A small network was shown many inputs. Here are its activations along a few directions, one row for each input.
Each table varies a few parts of the input and shows all the possible inputs, shuffled.
A made-up example of a description, with smaller parts first: line(6) and (point or line(9) or (values(2) and ring(8))).
Shared parts are said once, and a part with two or three values counts as separate values.

A family of inputs:
x1: [  5 -34  28 -61  38 -61  57   9  23  -4  76  24  83]
x2: [ 16  10  -2  18  10   3 -25   6   0  -4 -18  -2 -27]
x3: [-33  -6 -12  12 -45  -2  19 -23 -16  14 -20 -17   6]
x4: [  6   5  -8  -4 -18  29  -9  -5   2  -7  -3  -8  -3]
x5: [-17   6   2   0 -17  18  -5   8   3   7  -4   3 -16]
x6: [ -5 -40  36 -60  42 -71  52  25  25   0  70  36  62]
x7: [  9   3  -6   6   1  12 -18  16  -1   0 -13   0 -17]
x8: [ 20  19  -6  27  28   4 -16 -20 -12  -9 -17  -7 -16]
x9: [ 21  17 -12  19   9  12 -23  -9  -4 -10 -14 -12 -12]
x10: [ 16  10 -15   7  -3  22 -16   1  -4  -7 -10 -10  -3]
x11: [-39 -12  -3  12 -40 -10  16  -8 -12  21 -22  -7  -8]
x12: [-10  12  -7   0 -22  27  -3  -6   1   1  -2  -6  -2]
x13: [ 12  12   4  26  31  -5 -18  -5  -9  -3 -20   4 -30]
x14: [ -3  -2   0  -3 -12  20 -12  10   4   1  -4   3 -16]
What do these inputs look like to the network?
> values(2) and (point or line(6))
The inputs of x2 and x9 match in every part but the values(2) part. If x14 is changed in the same way as x2 into x9, which row does it become?
> x4

A family of inputs:
x15: [ 29 -33   9 -49  14 -33  19  22  23  -6  46  16  48]
x16: [  0  23   7  23 -17  82 -36 -14  -8 -14 -29   1 -77]
x17: [ 13  -1 -38   3 -49  68 -43  19 -10   0 -38 -19 -28]
x18: [  4   2  24 -42  22 -20  25  17  27  -6  65  18  44]
x19: [-64 -25  34 -22 -10 -39  72 -10  -8  27  26  18  31]
x20: [ -6  13 -30  60 -17 -15 -40   2 -22  20 -65 -18 -40]
x21: [-31  51 -15  64  -7   3 -32  -9 -11  22 -42  -9 -44]
x22: [  2 -51  12 -50  -9 -36  28  10  25   0  43   9  50]
x23: [-47 -19  24 -40 -15 -34  54  -1  12   6  48  15  42]
x24: [ 50 -19  14 -42  51 -39   8  32  23 -17  35  19  42]
x25: [-12  31  10  49   5  33 -36 -32 -11   2 -47   2 -86]
x26: [ 24  14  29 -37  58 -23  13  21  29 -15  53  25  39]
x27: [-41 -60  18 -28 -19 -52  67  -5 -13  28   7  16  35]
x28: [ 13  -7  -4  44  -5  16 -44 -21 -22  -1 -70  -7 -83]
x29: [-24 -52   8 -44 -24 -49  50   7   5   5  30   9  45]
x30: [ 26 -16  -8  19 -26  65 -44  -3 -19 -18 -51  -8 -74]
x31: [-12  41 -22  11 -38  82 -33  14   0   1 -15 -16 -34]
x32: [-21 -18  27 -46   0 -20  32   1  31   1  61  16  46]
x33: [-30  58 -35  43 -32  32 -28  25   1  17 -23 -23 -11]
x34: [ 48 -21  16 -12  85 -56   3  24   4 -15  24  23  17]
x35: [ 42   7 -38  32 -13  22  -8 -70 -34 -22 -39 -47  16]
x36: [ 15  49 -22  36  -1  41   2 -81 -23 -18 -15 -37  11]
x37: [ -6  18 -51  35 -43  17 -38  31  -8  17 -45 -26  -5]
x38: [ 24  12  30  -6  92 -44   9  18   9 -15  43  24  14]
What do these inputs look like to the network?
> values(2) and (point or ring(5) or line(6))
The inputs of x21 and x20 match in every part but the values(2) part. If x32 is changed in the same way as x21 into x20, which row does it become?
> x22
Which other rows does x30 become when the values(2) part takes its other values? List them by row number.
> x16
Which other rows does x22 become when the line(6) part takes its other values? List them by row number.
> x15, x24, x27, x29, x34

A family of inputs:
x39: [ -1 -12  16 -16  21 -46  38 -19   3  -2  28   4  41]
x40: [ 17 -20  27 -32  50 -32  10  30  18  -5  38  31  15]
x41: [  7 -16  23 -12  44 -60  22   9   8   1  24  19  22]
x42: [ 22  19  -2  27  21  30 -44  14  -5  -6 -29   4 -54]
x43: [-73 -34  11 -35 -65 -24  57   4   7  31  23   8  36]
x44: [ 21 -11  16 -48  21  -8   9  24  28 -15  50  17  35]
x45: [-66  -2 -23  25 -90  37   0 -12 -17  30 -43 -19 -31]
x46: [ 11 -12   3 -34  10 -15  30  -2  10  -8  41   1  56]
x47: [  6  21 -18  43  -6  16 -18 -34 -23  -3 -41 -22 -28]
x48: [ 28  23 -16  12  -6  54 -45   9   3 -14 -19 -10 -33]
x49: [ 15  27 -27  25 -19  47 -26 -20 -12  -8 -26 -25 -13]
x50: [ 13  17 -10  46  18   1 -33  -4 -18   0 -45  -8 -47]
The inputs of x46 and x49 match in every part but one. If x39 is changed in the same way as x46 into x49, which row does it become?
> x47
What do these inputs look like to the network?
> values(2) and (point or ring(5))
Which other rows does x43 become when the values(2) part takes its other values? List them by row number.
> x45
